X =
[[138 130 130 123 142 113 133 134 131 122 132 125]
 [124 123 129 143 125 130 123 143 141 129 131 134]
 [140 113 121 131 131 151 129 124 131 126 147 145]
 [131 123 128 126 116 112 131 131 149 130 127 133]
 [109 134 117 132 114 128 127 129 111 118 123 130]
 [125 122 140 127 138 116 122 127 131 124 126 127]
 [137 130 136 127 132 134 141 115 123 124 125 126]
 [116 138 132 126 124 124 129 122 128 135 136 136]
 [120 115 109 139 137 123 140 130 158 119 143 121]
 [124 133 132 140 146 144 122 135 125 127 129 136]
 [122 109 127 126 129 116 121 136 133 139 133 130]]
X[-11, 0] -> 138
X[-9, -6] -> 129
X[:, 9] -> [122, 129, 126, 130, 118, 124, 124, 135, 119, 127, 139]
X[6, 1] -> 130
X[:, -8] -> [142, 125, 131, 116, 114, 138, 132, 124, 137, 146, 129]
X[:, 7] -> [134, 143, 124, 131, 129, 127, 115, 122, 130, 135, 136]
X[-7, -8] -> 114
X[-3, 3] -> 139
X[-6, 10] -> 126
X[:, 6] -> [133, 123, 129, 131, 127, 122, 141, 129, 140, 122, 121]
X[-11, 8] -> 131
X[-9, -11] -> 113
X[:, 8] -> [131, 141, 131, 149, 111, 131, 123, 128, 158, 125, 133]
X[-9, 4] -> 131
X[9, 8] -> 125
X[1, -12] -> 124
X[7, 2] -> 132
X[10, -2] -> 133
X[6] -> [137, 130, 136, 127, 132, 134, 141, 115, 123, 124, 125, 126]
X[-2, -12] -> 124
X[-11, -10] -> 130
X[-2, 11] -> 136
X[3, -12] -> 131
X[-4, -8] -> 124
X[-7, -12] -> 109
X[2, 11] -> 145
X[-7, -9] -> 132
X[10, -5] -> 136
X[-4, -9] -> 126
X[10, 2] -> 127
X[0, 10] -> 132
X[-5, 0] -> 137
X[-8, -11] -> 123
X[-6] -> [125, 122, 140, 127, 138, 116, 122, 127, 131, 124, 126, 127]

A = [154 122 118 137]
A[0]	154
A[1]	122
A[2]	118

a =
[[113 132 142 131 122 123 123 144 130 123 137]
 [121 131 128 131 129 122 149 127 126 124 137]
 [119 134 132 133 127 123 136 131 125 125 139]
 [141 125 120 125 123 126 124 112 129 122 135]
 [108 129 142 128 125 128 132 144 130 127 129]
 [107 134 143 134 123 127 122 149 133 127 130]
 [144 130 114 131 127 127 130 108 125 126 136]
 [118 128 131 128 125 122 143 130 125 123 138]
 [141 128 116 129 124 130 124 112 134 126 126]
 [114 128 130 128 123 126 144 130 126 123 136]
 [120 125 135 124 120 126 122 134 127 123 135]]
a[0,0]: 113
a[8,5]: 130
a[8,6]: 124
a[5,4]: 123
a[4,6]: 132
a[1,9]: 124
a[10,3]: 124
a[1]: [121, 131, 128, 131, 129, 122, 149, 127, 126, 124, 137]
a[6,8]: 125
a[6]: [144, 130, 114, 131, 127, 127, 130, 108, 125, 126, 136]
a[10,7]: 134
a[0]: [113, 132, 142, 131, 122, 123, 123, 144, 130, 123, 137]
a[0,4]: 122
a[:, 7]: [144, 127, 131, 112, 144, 149, 108, 130, 112, 130, 134]
a[2,2]: 132
a[3,0]: 141
a[3]: [141, 125, 120, 125, 123, 126, 124, 112, 129, 122, 135]
a[7,3]: 128
a[4,8]: 130
a[2,9]: 125
a[5,5]: 127
a[2]: [119, 134, 132, 133, 127, 123, 136, 131, 125, 125, 139]
a[9]: [114, 128, 130, 128, 123, 126, 144, 130, 126, 123, 136]
a[6,3]: 131
a[1,8]: 126
a[4]: [108, 129, 142, 128, 125, 128, 132, 144, 130, 127, 129]
a[1,1]: 131
a[3,9]: 122
a[4,4]: 125
a[:, 1]: [132, 131, 134, 125, 129, 134, 130, 128, 128, 128, 125]
a[6,7]: 108
a[6,4]: 127
a[9,10]: 136
a[1,2]: 128
a[5,6]: 122
a[:, 6]: [123, 149, 136, 124, 132, 122, 130, 143, 124, 144, 122]
